These are the activations of a small neural network, seen along a few directions. Each row is one input.
Each table varies a few parts of the input and shows all the possible inputs, shuffled.
Descriptions start from the smaller parts, as in this example, which fits no table here: one of 6 places along a line, together with either a single point or one of 9 places around a ring or (one of 2 separate values, together with one of 8 places around a ring).
Shared parts are said once, and a part with two or three values counts as separate values.
In the rows, zero is written as 128.

Other details of the inputs shift rows strongly along two fixed directions, in all tables alike. That doesn't count.

Table:
row 1: [158 162  44 103 179 129 140  31 163 146  28]
row 2: [ 97 115 148 113 116 153 156  85 196 177 218]
row 3: [132 125 138 114 124 123 137 122 149 126 162]
row 4: [136 122  88 128 125 143 129 109 128 134 134]
row 5: [156 102  17 103 134 119 142  73 144 124  79]
row 6: [140 148 130 143 116 114  92 182  77 107 102]
row 7: [110 112 126 136 139 113 204  67 131 138  73]
row 8: [104 105 120 119 132 137 159 107 175 152 184]
row 9: [130 116 132 130 129 118 109 150 107 102 132]
row 10: [154 131  62 100 113 118 146  78 182 119  93]
row 11: [155 125  35 100 115 110 129  72 171 112  61]
row 12: [127 129 193 155 124 118  79 214  53 101 151]
row 13: [ 62 120 222 143 122 134 129 160 177 147 231]
row 14: [143 122  80 129 117 135 108 116  95 133 109]
row 15: [151 165 149 139 171 147  99 148  76 121  54]
row 16: [129 111 112 128 128 126 120 138 109 138 134]
row 17: [ 77 117 215 139 130 136 134 165 157 134 233]
row 18: [169 122  33 102 133 113 144  84 142 100  80]
row 19: [ 75 123 172 121 121 138 163 108 223 153 224]
row 20: [147 125 134 143 123 123  92 190  49 119 113]
row 21: [127 151 114 111 168 154 135  86 149 145  70]
row 22: [138 120 116 131 119 147 126 125 118 130 147]
row 23: [128 164 188 146 173 145 101 146 100 140 101]
row 24: [156 135  67 117 116 114 129 103 155 108  82]
row 25: [127 110  88 126 120 143 122  98 135 137 134]
row 26: [128 140 167 158 125 126 106 193  98 101 146]
row 27: [137 133 226 175 139 118 145 202   4  98  74]
row 28: [ 96 116 174 138 135 121 198  93 119 133 103]
row 29: [ 80 103 180 112 125 141 168 107 212 181 250]
row 30: [152 147 111 126 107 111  91 156  96 108  75]
row 31: [152 147 179 139 108 121  99 183 103 110 132]
row 32: [153 126  24 105 114 132 123  77 119 137  77]
row 33: [ 73 119 170 109 121 124 142 120 177 157 211]
row 34: [165 124 164 160 130 131  91 218  35  96 126]
row 35: [131 140 178 144 108 119  81 190  87 109 122]
row 36: [150 139 107 143 120 112  93 165  84 101  88]
row 37: [ 91 124 136 106 118 131 173  77 240 163 203]
Description of these inputs: either one of 3 separate values or one of 4 places along a line or (one of 5 places along a line, together with one of 6 places along a line).
- Start at row 10 and move only the place on the line of 5, one step at a time. The first step leads to row 19. Which rows follow, in order? => row 18, row 34, row 22
- List by row number the other inputs of the same sort as row 21. => row 1, row 15, row 23
- Change only the place on the line of 6 in row 13. List by row number the other rows that result. => row 6, row 19, row 26, row 36, row 37

Table:
row 38: [152 137 130 138 130 123 131 135 104 109  99]
row 39: [106 118  89 105 118 116 159  84 180 138 134]
row 40: [143 126  84 135 128 123 105 132  95 116  90]
row 41: [116 120  95 111 123 138 154  81 170 154 155]
row 42: [130 111  98 117 122 136 155  93 161 136 142]
row 43: [ 85 121 188 136 140 132 153 126 175 143 190]
row 44: [ 96 131 184 146 140 139 113 152 124 142 161]
row 45: [128 119 162 136 125 130 126 152 109 126 163]
row 46: [138 128 120 136 108 120 127 145 111 116 108]
row 47: [105 137 194 139 126 124 131 156 127 136 157]
row 48: [117 136 113 114 123 124 158  89 168 138 119]
row 49: [125 120 171 144 130 132 115 175  88 112 160]
row 50: [122 115  92 108 131 132 145  97 157 149 142]
row 51: [110 128 115 114 123 128 165  84 187 146 128]
row 52: [109 122 173 142 131 137 114 168 104 134 176]
row 53: [ 78 119 180 136 118 125 141 144 160 140 191]
row 54: [140 133  99 123 147 133 129 115 118 128 103]
row 55: [127 141 182 149 136 144 113 167  90 131 149]
row 56: [104 123 180 135 129 136 153 124 166 143 171]
row 57: [119 112  97 120 127 119 154  96 167 127 138]
row 58: [ 96 125 172 131 136 152 147 118 167 163 184]
row 59: [131 123 104 126 108 127 124 116 129 128 107]
row 60: [112 106 100 100 129 131 165  79 187 148 163]
row 61: [132 127 114 130 117 119 107 140  97 113 102]
row 62: [134 129 175 138 142 135 120 167  94 119 139]
row 63: [153 130 114 125 138 117 133 130 112 111  89]
row 64: [112 131 111 121 135 120 151 100 164 131 117]
row 65: [140 125 104 138 134 130 114 145  95 118 117]
row 66: [100 127 183 140 107 133 115 152 120 136 168]
row 67: [129 124 137 132 127 131 122 142 111 138 150]
row 68: [151 130 107 129 116 109 116 156  86 105  85]
row 69: [137 125  99 121 113 117 119 115 119 126 101]
row 70: [114 130  99 110 132 137 149  68 176 157 128]
row 71: [142 126 112 138 117 132 108 141  98 127 107]
row 72: [132 121 103 121 124 125 116 126 116 135 114]
row 73: [118 122 168 146 121 144 119 163 110 139 169]
row 74: [113 121 113 111 140 123 164  80 183 137 137]
row 75: [142 117 106 121 124 115 137 125 127 118 117]
row 76: [132 137 127 131 132 124 111 135 103 116  91]
row 77: [ 89 120 186 125 144 143 151 122 167 147 196]
row 78: [103 137 187 139 131 125 126 162 119 125 148]
row 79: [137 128 115 141 119 119  99 153  85 105  94]
row 80: [109 128 172 143 115 137 110 156 107 140 166]
row 81: [103 122 184 136 114 128 108 167 112 134 161]
row 82: [124 134 117 130 134 125 120 118 126 122  97]
row 83: [139 127 113 130 147 132 135 120 122 115 112]
row 84: [147 133 118 127 136 136 138 116 119 120 112]
row 85: [147 123 112 129 122 131 132 127 109 116 126]
row 86: [145 126  86 128 127 122 106 131  92 117  90]
row 87: [116 125 101 114 109 120 154  94 164 136 132]
row 88: [117 144 185 135 119 133  87 173 138 123 168]
row 89: [148 121 100 129 125 113 129 133 108 104 104]
row 90: [142 119 110 135 133 127 124 141 103 107 121]
row 91: [130 133 121 119 130 124 121 120 124 128  96]
row 92: [153 134 131 135 135 117 129 137 104 112 100]
row 93: [117 126 191 144 134 147 134 153 125 133 167]
row 94: [158 131 105 124 141 127 134 116 110 117  97]
row 95: [132 140 128 129 122 130 121 119 117 125 100]
row 96: [140 138 131 131 127 122 112 133 102 122  92]
row 97: [159 122  86 124 121 110 134 118 114 111  95]
row 98: [146 119 115 136 116 123 135 133 120 115 116]
row 99: [145 138 108 132 141 127 106 135  90 118  82]
row 100: [140 134 115 125 139 128 113 130 106 131  93]
row 101: [123 132  78  94 136 138 141  71 221 153 163]
row 102: [105 124 176 139 120 132 111 154 116 147 173]
row 103: [134 133 117 135 148 135 123 131 113 127 114]
row 104: [127 118 102 117 116 122 157  91 163 131 139]
row 105: [131 129 110 115 145 135 139 108 139 143 122]
row 106: [142 132  97 105 135 134 131 102 184 126 148]
row 107: [129 138 182 146 141 137 111 169  89 134 148]
row 108: [153 139 112 133 136 125 107 133  89 125  82]
row 109: [115 123 119 117 113 115 147 110 155 137 140]
row 110: [146 143  98 118 130 130  96 126 147 125 120]
row 111: [158 151 103 123 122 115 101 149 129 101 100]
row 112: [118 129 117 119 122 134 140  92 162 143 114]
row 113: [137 136 117 121 131 116 133 129 121 120  91]
row 114: [154 140 129 147 131 135  99 156  74 118  82]
row 115: [158 141 114 124 128 120 111 142 143 104 123]
- Changing only one part turns row 51 into row 114. The same change can be made to row 87. Which row results? => row 80
- What is each input in this table made of? => one of 6 places around a ring, together with either a single point or (one of 2 separate values, together with one of 6 places along a line)
- Change only the place on the ring of 6 in row 44. List by row number the other rows that result. => row 43, row 64, row 82, row 83, row 103
- Start at row 89 and move only the place on the ring of 6, one step at a time. The first step leads to row 39. Which rows follow, in order? => row 61, row 86, row 52, row 49
- Start at row 112 and move only the place on the line of 6, one step at a time. The first step leads to row 95. Which rows follow, in order? => row 96, row 91, row 76, row 82
- Start at row 98 and move only the place on the line of 6, one step at a time. The first step leads to row 104. Which rows follow, in order? => row 97, row 75, row 89, row 57

Table:
row 116: [142 125 196 162 104 120  89 212  70  85 138]
row 117: [141 125  68 119 141 108 100 136 118 108  91]
row 118: [111 132  69 106 148 120 126  84 171 125 107]
row 119: [ 91 131 142 110 128 146 126  89 180 169 177]
row 120: [141 154 177 143 140 134 102 183 104 109 143]
row 121: [178 155  78 133 144 137 104 141  96  99  72]
row 122: [125 119  82 113 133 131 157  61 139 154 103]
row 123: [115 144 198 147 124 131 107 172  98 117 111]
row 124: [131 134  95 120 161 116 115 120 112 115  64]
row 125: [141 121  81 125 147 142 161  75 138 134 101]
row 126: [112 116 166 142 123 144 110 146 121 140 191]
row 127: [141 112  77  97 121 104 178  72 164 123 122]
row 128: [147 124  53 100 122 126 117  84 149 147 105]
row 129: [121 137 216 149 130 128 111 176 112 118 126]
row 130: [164 144  87 107 155 124 143 100 140 120  68]
row 131: [124 134 171 143 104 123  94 184 111 112 140]
row 132: [ 95 119 138  99 117 119 168  78 216 145 203]
row 133: [152 136 181 161 132 145  72 215  65 112 152]
row 134: [142 133 162 150 129 142 109 187  91 108 162]
row 135: [139 132  57 118 108 110 126  99 158 140  96]
row 136: [159 116  84 132 104 111 132 137  79  90  64]
row 137: [132 139 182 146 109 128  70 220  57 123 139]
row 138: [130 141  65 100 118 130 123  88 147 139  88]
row 139: [182 113  89 138 110 104 125 150  69  78  53]
row 140: [126 139 207 151 134 117 134 170  83 111 143]
row 141: [ 74 114 162 136 151 123 153 120 144 140 160]
row 142: [106 123 173 141  98 127 116 161 122 112 163]
row 143: [ 80 114 140 108 103 136 144 106 176 162 194]
row 144: [180 131  84 129 113 107  99 147 111  92  64]
row 145: [186 154  95 135 157 134 110 148  73 100  44]
row 146: [122 157 192 170 113 127  74 208  66 117 127]
row 147: [179 127  67 135 129 137 104 136  80  96  86]
row 148: [ 91 121 143 121 147 148 192  77 200 163 184]
row 149: [125 129  75 131 121 115 163  79 136 140  78]
row 150: [128 114 175 136 130 126 149 167 113 121 173]
row 151: [168 136  69 145 102 107  99 151  65  96  61]
row 152: [ 85 122 175 119 150 152 143  86 189 180 183]
row 153: [114 130 191 142 144 132 157 150 125 131 165]
row 154: [109 106 135 122 133 141 175 112 169 147 189]
row 155: [131 142 172 151 137 147  81 167  88 128 146]
row 156: [185 136  75 125 129 117 118 145  89  86  83]
row 157: [ 95 131 188 124 139 146 121 122 140 168 160]
row 158: [114 152 190 130 130 124 116 149 144 124 170]
row 159: [ 80 122 190 140 116 132 161 122 152 139 163]
row 160: [110 110 151 129 107 127 134 155  94 139 147]
row 161: [ 82  97 150 127 136 118 149 135 139 133 177]
row 162: [120 141 173 143 140 157 102 154 125 132 167]
row 163: [105 103  57 106 106 113 188  50 194 160 129]
row 164: [ 64 105 147 117 132 125 142 114 186 143 208]
row 165: [116 131 159 129 135 144 129 148 170 147 197]
row 166: [149 132  81 112 155 145 137  78 149 138  84]
row 167: [179 144  92 119 124 101 105 145 105  97  85]
row 168: [129 143 187 151 117 127  95 178 112 104 130]
row 169: [141 119  85 122 125 114 169  75 156 117  76]
row 170: [ 70 118 168 122 122 138 166 101 162 173 174]
row 171: [126  97  49  94 119 126 167  48 163 156 121]
row 172: [110 148 194 150 111 133  92 181 106 110 138]
row 173: [150 149  96 137 128 116 113 127  93 124  44]
row 174: [108  99 152 133 127 140 143 122 130 151 183]
row 175: [131 140  97  91 144 115 164  57 191 139 101]
row 176: [180 131  65 129 132 127  87 132  90 117  81]
row 177: [114 131  74  88 132 131 153  56 179 164  88]
row 178: [154 123  73 119 115 127 106 115  95 121 100]
row 179: [ 87 112 169 135 141 147 159  90 163 170 186]
row 180: [116 127 136 108 133 128 147 116 202 150 189]
row 181: [172 111  81 135 132 134 129 135  74 104  89]
- Changing only one part turns row 175 into row 132. The same change can be made to row 152. Which row results? => row 126
- What is each input in this table made of? => one of 6 places around a ring, together with either a single point or one of 10 places around a ring
- Change only the place on the ring of 10 in row 148. List by row number the other rows that result. => row 122, row 125, row 140, row 149, row 153, row 159, row 169, row 170, row 179
- Start at row 172 and move only the place on the ring of 6, one step at a time. The first step leads to row 131. Which rows follow, in order? => row 142, row 136, row 159, row 123
- Change only the place on the ring of 6 in row 165. List by row number the other rows that result. => row 121, row 134, row 145, row 148, row 154
